A small network was shown many inputs. Here are its activations along a few directions, one row for each input.
In each table, some parts of the input vary, and every possible input appears once, in random order.
Descriptions start from the smaller parts, as in this example, which fits no table here: one of 6 places along a line, together with either a single point or one of 9 places around a ring or (one of 3 separate values, together with one of 5 places around a ring).
Shared parts are said once, and a part with two or three values counts as separate values.

Other details of the inputs shift rows strongly along two fixed directions, in all tables alike. That doesn't count.

Rows:
row 1: [ 21  17 -30   9 -77  19  27 -27 -31  21  25 -81  39]
row 2: [ 14   8  -6  66 -57  -9   3 -23 -90   9  89   8  20]
row 3: [ 29  -7 -59  24 -82 -19  17   5 -39   5  26 -39   7]
row 4: [ 22 -51 -55  -4 -31 -60 -28   1   2  -3 -32  21 -22]
row 5: [ 16 -50 -63  -3 -27 -60 -35  -6  -3  -7 -30  32 -14]
row 6: [ 43  -9 -38  13 -83 -18  14 -26 -10  18  15 -69  46]
row 7: [ 16  18 -19  30 -65  -3  29 -23 -35  11  39 -51  18]
row 8: [ 51 -36 -50 -26 -19 -54 -40  35  41   8 -70   9 -26]
row 9: [ 18 -70 -77 -36  -6 -52 -14 -35  46 -13 -63 -18  -1]
row 10: [-35  45  93  10  78  55   4  46   3   2  17  65 -27]
row 11: [-13  73  94  28  27  60  18   1  -5  16  52 -26  39]
row 12: [-72  37  63 -16  74  71   7 -20   5  -8  12  15  10]
row 13: [ 18 -58 -73 -26 -16 -48 -33  10  17 -26 -53  53 -38]
row 14: [  2  12  17 -33  48  24 -23  51  48  -8 -58  19 -29]
row 15: [-16  -6  18 -41  53   3  -7  11  71   0 -44   1  -8]
row 16: [ 47 -36 -59  -8 -29 -57 -21  26  12   6 -23  11 -37]
row 17: [ 13 -66 -68 -40 -12 -55 -22  -3  25 -22 -60   3 -24]
row 18: [-36  59  87  32  36  47  34 -12 -16  10  60  -6  33]
row 19: [ -8  14 -16  55 -64  14  18 -25 -85  -4  74 -13  32]
row 20: [  2  13   5  44 -63   3  43 -41 -47  21  68 -52  56]
row 21: [-26  54  89  50  31  36  12  18 -42  25  63  26  11]
row 22: [ 10 -56 -73 -22 -29 -52 -20 -18  -2 -22 -33   2  -4]
row 23: [ 15 -35 -85 -40 -49 -27  11 -17  26   4 -41 -53  -3]
row 24: [-17  52  63  10  36  43  10  33 -19   5  39  17 -10]
row 25: [-31   4  39   2  23  22   8 -25   8  -1  18  -4  22]
row 26: [ 19  33  39  13   2  31  -7  42  -6   9  13  18 -11]
row 27: [ -8  -9   9 -37  67   3  -7   3  72   1 -48  -9  -6]
row 28: [-52  37  88  -1  80  46   4  -8  23  -9  18  24   7]
row 29: [-16 -15  21 -24  57   8 -26  34  32 -20 -39  70 -50]
row 30: [-12   0  18 -37  62   3 -10  38  31 -13 -47  52 -39]
row 31: [-12  65  93  25  28  62  11  22 -28  15  54 -21  26]
row 32: [-29 -34  -1 -49  93  -3 -29 -17  75 -21 -71  33  -9]
row 33: [ 13 -49 -74 -13 -40 -36 -10   0  -1 -21 -35   4 -20]
row 34: [ 54 -21 -59 -26 -44 -34 -17  26   9  -4 -43  -8 -17]
row 35: [ 10  10 -18  34 -63  -7  36 -33 -44   9  34 -38  22]
row 36: [-35 -15  -3 -68  70  15  -2   8  73  -8 -82  13 -28]
row 37: [-12 -25  21 -37  90 -13 -45  37  53 -16 -58  81 -63]
row 38: [-33  38  68  15  41  46   5  12 -34  -7  43  36  -6]
row 39: [-44  12  23 -12  21  43  17 -26  -3  -1  10 -16   9]
row 40: [-44  38  89  -4  84  45   8  25   7   0  10  25  -5]
row 41: [ 30 -40 -66 -26 -36 -50  -6  10  15  -4 -33 -28 -12]
row 42: [  2  16  36  24  24   2   0  24 -20  12  26  36 -18]
row 43: [-42  32  56  15  42  32   5 -27  -5  -9  38  15  28]
row 44: [ -2   0 -30  32 -59  -7  15 -51 -51  -6  38 -21  27]
row 45: [  5  21  -8  55 -69  12  38  -7 -75  10  67 -29  27]
row 46: [ 53  15  -4  41 -57 -10  -3  17 -45  25  45 -17   7]
row 47: [ 50 -10 -44  19 -68 -17  14 -34 -11  19  14 -79  48]
row 48: [-12   4   2  15 -20   7  13 -31 -22  -6  17 -12   6]
row 49: [ 28  40   7  45 -75  20  28 -23 -51  19  53 -63  38]
row 50: [ -4  -6  17 -45  73   3 -30  63  68 -12 -65  64 -65]
row 51: [-27 -17   6 -52  85   0 -38  26  43 -32 -65  79 -45]
row 52: [ 18  14 -16  29 -60 -13  29 -25 -23  12  49 -55  35]
row 53: [-20  50  79  29  42  31  -4  34 -12  23  42  22  -5]
row 54: [ 29 -54 -74 -18 -27 -52   8 -32  29   2 -43 -36  14]
row 55: [  7 -58 -72 -23 -35 -48 -12 -41  21 -14 -33  -9  17]
Each input here is: one of 5 places along a line, together with one of 11 places along a line.
The inputs of row 44 and row 48 match in every part but the place on the line of 5. If row 32 is changed in the same way as row 44 into row 48, which row does it become?
Answer: row 9
The inputs of row 53 and row 4 match in every part but the place on the line of 5. If row 41 is changed in the same way as row 53 into row 4, which row does it become?
Answer: row 17
Which other rows does row 25 become when the place on the line of 5 takes its other values? List them by row number.
Answer: row 6, row 15, row 20, row 55
Which other rows does row 34 become when the place on the line of 11 takes its other values? List them by row number.
Answer: row 1, row 6, row 8, row 11, row 14, row 26, row 31, row 46, row 47, row 49
Which other rows does row 54 become when the place on the line of 11 takes its other values? List them by row number.
Answer: row 10, row 18, row 20, row 21, row 30, row 35, row 36, row 40, row 42, row 45

Rows:
row 56: [ 30 -31 -36 -49  23 -19 -45  23  60  -4 -80   7 -25]
row 57: [  6   5   5  44 -27 -10  14 -26 -39   3  52   8  15]
row 58: [-32  28  41 -17  42  43  -8  20   8 -20  -7  29 -10]
row 59: [ -3  19   1  27 -46  17  24  -7 -51  -1  32  -6   9]
row 60: [ 16  19  11  35 -40  -4  14  10 -29  26  45 -22   9]
row 61: [-22  29  57 -21  58  37  15  -3  55  11 -16 -28  17]
row 62: [  5 -47 -36 -42  28 -41 -41   3  53 -26 -68  37 -17]
row 63: [  3   3   1  32 -25  10 -10 -32 -44   6  44 -15  33]
row 64: [ -2  18  -8  17 -39  35   3 -14 -51   0  35 -23  17]
row 65: [-35   7  48   4  57   9 -10   9  14   4   8  41 -14]
row 66: [-13 -49 -36 -56  42 -35 -10 -32  82 -15 -79  -9  -2]
row 67: [ 56 -35 -73 -11 -68 -53 -17   4  11  -4 -30 -25   6]
row 68: [ -6  21  50  -7  60  18  -4  41  16  12   2   9 -15]
row 69: [-27  27  40  -5  45  35   8  19   8 -13  -3  41 -30]
row 70: [ 25  23  15  36 -42   1  15   3 -33  17  33 -17  20]
row 71: [-12  15  -4  25 -43  12  23   0 -48   9  45 -10  -1]
row 72: [ 30 -65 -83  -6 -42 -71  -9 -13 -11  -2 -13 -12  -4]
row 73: [-26  11  52   5  54  14  -9   2  10  -5  -5  45  -3]
row 74: [-35  17  36 -18  58  34   5  32  -3  -5   2  21 -26]
row 75: [ 29  24  11  40 -38  -2  18   2 -28  15  43 -13  10]
row 76: [ 10 -41 -91 -33 -59 -30  24 -40  20  -9 -42 -59  13]
Describe the family of inputs behind these rows.
Answer: one of 3 separate values, together with either a single point or one of 6 places along a line
The inputs of row 63 and row 56 match in every part but the choice among 3 separate values. If row 72 is changed in the same way as row 63 into row 56, which row does it become?
Answer: row 68

Rows:
row 77: [ 21 -40 -61 -18 -31 -49 -18  18  -1 -18 -38  27 -33]
row 78: [ -1  34  34  59 -34  13  26   5 -74   9  89   6  14]
row 79: [ 24 -47 -52 -27  -9 -46 -13 -22  42   4 -45 -33  13]
row 80: [ 20 -17 -26   6 -22 -20 -14  12 -12  -7 -14  32 -20]
row 81: [ 62  32  -6 -32 -33  14  21  43  60  36 -44 -96   9]
row 82: [  0 -42 -72 -42 -20 -16  -1 -28  26 -16 -54 -26   1]
row 83: [ 20 -42 -71 -20 -30 -31 -21  16  -6 -18 -40  27 -35]
row 84: [ 10 -40 -58 -27 -22 -37  -2 -31  42  -5 -50 -20   2]
row 85: [-11  34  34  45 -25  27  41 -46 -36  13  71 -43  50]
row 86: [-23  29  89 -13 115  31 -34  52  41  -6 -16  76 -35]
row 87: [ 30 -40 -57  -6 -32 -53 -23  13  10  -5 -36  33 -34]
row 88: [-26  35  29  32 -31  35  40 -40 -50   5  67 -47  49]
row 89: [-64  27  76 -42 112  60   0   9  59 -15 -38  28  -5]
row 90: [-63  22  74 -40 122  53  -3   7  57  -3 -31  21 -14]
row 91: [ -2 -42 -69 -38 -21 -25  -2 -27  32 -10 -47 -26  -4]
row 92: [ 39 -39 -55 -14 -28 -50 -36  18   4 -12 -37  23 -23]
row 93: [ 17   7   9  45 -29 -15   5   4 -47  16  46  13   0]
row 94: [ -8  34  33  37 -27  40  22 -39 -42  12  65 -50  61]
row 95: [ 13 -20 -34   0 -14 -22  -8  15 -15 -10  -3  25 -28]
row 96: [-42  28  85 -33 122  45 -14   8  73  -6 -29  22   1]
row 97: [-12 -19 -29 -18 -13 -13  11 -24  21  -4 -18 -24  12]
row 98: [ -6  11   0  18 -31  18  24 -42 -20   3  25 -36  39]
row 99: [ 12  14   5  38 -39  -3   3   0 -52   1  41  16   0]
row 100: [ -9  36  35  36 -28  34  21 -40 -43  11  67 -51  58]
row 101: [-62  26  72 -41 119  57   0   5  61 -13 -30  25 -14]
row 102: [  2   9   2  36 -39  -5   8  10 -50   5  48  14  -2]
row 103: [ 18 -42 -68 -17 -30 -41 -22  16   0 -11 -34  27 -39]
row 104: [  5   5  -2  34 -27  -3   6   8 -57  10  49   7  -6]
row 105: [-28  30  85 -17 109  45 -39  52  33 -10 -25  77 -32]
row 106: [ 96  10 -41 -26 -52 -27  -9  89  45  31 -61 -43 -37]
row 107: [-21  28  33  39 -22  23  42 -36 -45  19  72 -50  50]
row 108: [  8  36  37  67 -34  12  21  -3 -69  13  86  10  15]
row 109: [ 26 -48 -57 -11 -22 -61 -15  22   3  -3 -32  24 -32]
row 110: [-56  31  82 -36 112  53  -6   0  63 -13 -40  30  -8]
row 111: [ 18 -41 -56 -30 -19 -37 -16 -24  44  -3 -46 -28  11]
row 112: [ 10  36  38  63 -37  17   1   5 -69  19  86   3  22]
row 113: [ -1 -40 -69 -43 -20 -22  -2 -29  25 -18 -52 -27  -2]
row 114: [-45  28  79 -21 105  46 -21  53  27 -17 -25  82 -42]
row 115: [ -9  37  24  50 -38  32  15   0 -87   2  80   3   8]
row 116: [ 16 -46 -54 -24 -13 -46   0 -29  40   1 -48 -25   4]
row 117: [ 44 -46 -51  -6 -19 -62 -34  22   9   4 -31  20 -23]
row 118: [-21  32  31  38 -25  28  46 -39 -41   9  74 -47  50]
The inputs of row 116 and row 93 match in every part but one. If row 101 is changed in the same way as row 116 into row 93, which row does it become?
Answer: row 95
Describe the family of inputs behind these rows.
Answer: one of 2 separate values, together with either a single point or (one of 4 places along a line, together with one of 5 places along a line)
Which other rows does row 87 become when the place on the line of 5 takes its other values? List them by row number.
Answer: row 80, row 93, row 99, row 108
Which other rows does row 89 become when the place on the line of 4 takes its other values? List them by row number.
Answer: row 82, row 94, row 98
